Here are a small network's activations along a few directions, averaged over the inputs that share one value of a field.
Values that are neighbours, or in one group, have similar rows; names and order tell nothing.
In the rows, 500 means zero.
Strong random noise was added to every row along 9 fixed directions; ignore it. To show where, here is one row again and again, with new noise each time:
[460 554 397 476 635 444 527 420 526 563 570 387 561 381 530 531 533 400
 782]
[361 768 486 677 424 323 312 349 450 289 402 671 531 522 294 435 198 651
 338]
[478 316 736 515 372 698 609 677 599 416 555 379 234 319 564 157 325 623
 166]
[458 431 357 561 393 488 616 524 362 422 302 751 533 719 408 494 483 708
 267]
[562 409 385 649 453 563 476 503 488 500 396 442 571 446 657 392 573 674
 559]
[520 401 454 397 752 219 748 489 551 559 708 761 530 824 491 699 703 238
 709]
[162 360 611 311 728 589 809 536 499 604 645 401 366 474 433 482 395 271
 742]
[658 440 683 669 494 393 350 497 562 407 663 633 553 520 647 405 618 573
 441]
[630 406  62 251 453 650 752 592 358 418 267 462 729 394 548 626 586 650
 370]
[666 295 435 127 722 368 989 671 639 645 805 543 343 592 501 636 742 115
 513]
[645 476 477 659 505 380 327 483 354 283 484 776 837 578 604 578 604 670
 327]


Field G:
g14: [687 353 313 528 358 399 533 473 802 270 293 599 459 903 714 472 527 795
 570]
g3: [548 695 501 557 274 417 351 430 506 608 407 486 341 590 276 452 367 506
 307]
g9: [661 475 162 571 520 467 744 583 610 780 300 341 406 636 650 580 645 310
 712]
g8: [302 490 783 405 669 585 470 512 463 523 733 413 412 203 380 480 399 286
 429]
g15: [607 496 529 593 200 780 371 560 363 604 332 445 485 446 586 471 709 750
 359]
g10: [410 764 526 385 270 664 317 319 552 622 366 253 334 350 258 461 356 612
 671]
g7: [436 402 626 543 416 669 543 647 359 406 370 622 526 624 496 489 419 558
 208]
g5: [593 337 810 172 480 567 561 492 775 337 752 537 359 526 614 421 604 507
 553]
g6: [480 431 607 660 378 518 402 485 393 551 476 622 431 598 444 403 577 685
 304]
g2: [503 557 407 218 635 333 548 466 572 345 585 456 626 518 448 677 356 355
 435]
g11: [481 533 159 339 434 594 818 599 631 565 284 385 299 504 464 479 370 475
 512]
g1: [660 370 344 426 579 617 664 642 481 760 500 415 502 468 615 587 815 377
 678]
g4: [310 683 588 848 384 584 311 457 512 698 395 385 214 363 414 234 337 572
 616]
g12: [337 551 342 584 665 511 320 471 364 274 352 274 884 277 578 600 236 511
 541]
g13: [684 349 494 371 482 593 542 667 267 421 434 640 736 625 552 737 603 496
 187]
The values of G form 5 separate groups.
Q: Which other values are in the same group as g13? Give them in the order they are listed.
A: g3, g10
Q: Which other values are in the same group as g6? Give them in the order they are listed.
A: g8, g5
Q: Which other values are in the same group as g7? Give them in the order they are listed.
A: g9, g15
Q: Which other values are in the same group as g12? Give them in the order they are listed.
A: g14, g2

Field U:
u7: [274 524 674 506 528 419 535 461 590 434 568 505 384 541 387 378 324 517
 457]
u3: [570 649 556 459 448 444 472 457 739 482 618 526 372 551 579 491 515 467
 806]
u2: [400 332 583 429 542 705 747 664 796 426 449 147 287 433 758 257 181 414
 641]
u10: [522 705 304 486 541 205 427 399 487 388 465 623 608 661 312 691 349 428
 365]
u9: [318 410 543 336 255 945 452 473 144 298 269 673 729 356 435 488 503 953
 251]
u1: [651 291 465 635 516 485 466 565 633 364 449 455 597 661 823 457 515 595
 466]
u4: [367 313 666 384 563 438 773 619 699 469 593 455 204 722 502 385 311 384
 404]
u12: [407 355 751 531 400 576 455 440 580 492 549 557 330 612 487 298 528 694
 535]
u13: [542 723 520 220 322 545 434 237 741 396 488 470 456 633 503 625 550 648
 949]
u15: [601 528 345 402 402 753 536 617 407 629 388 332 510 209 536 499 584 520
 479]
u6: [449 753 347 348 451 302 605 314 748 344 454 593 349 564 339 493 295 530
 706]
u14: [494 602 154 490 704 380 578 464 492 419 414 478 710 398 613 625 494 415
 608]
u8: [254 332 689 564 631 592 476 529 365 535 606 390 522 363 462 363 417 489
 463]
u11: [699 691 477 781 647 277 194 502 371 523 618 542 711 294 503 617 546 254
 502]
u5: [639 715 447 654 615 290 228 388 405 555 568 526 729 448 440 714 577 323
 600]
The values of U form 5 separate groups.
Q: Which other values are in the same group as u5? Give them in the order they are listed.
A: u2, u13
Q: Which other values are in the same group as u10? Give them in the order they are listed.
A: u1, u4
Q: Which other values are in the same group as u7? Give them in the order they are listed.
A: u12, u8
Q: Which other values are in the same group as u9? Give them in the order they are listed.
A: u6, u14
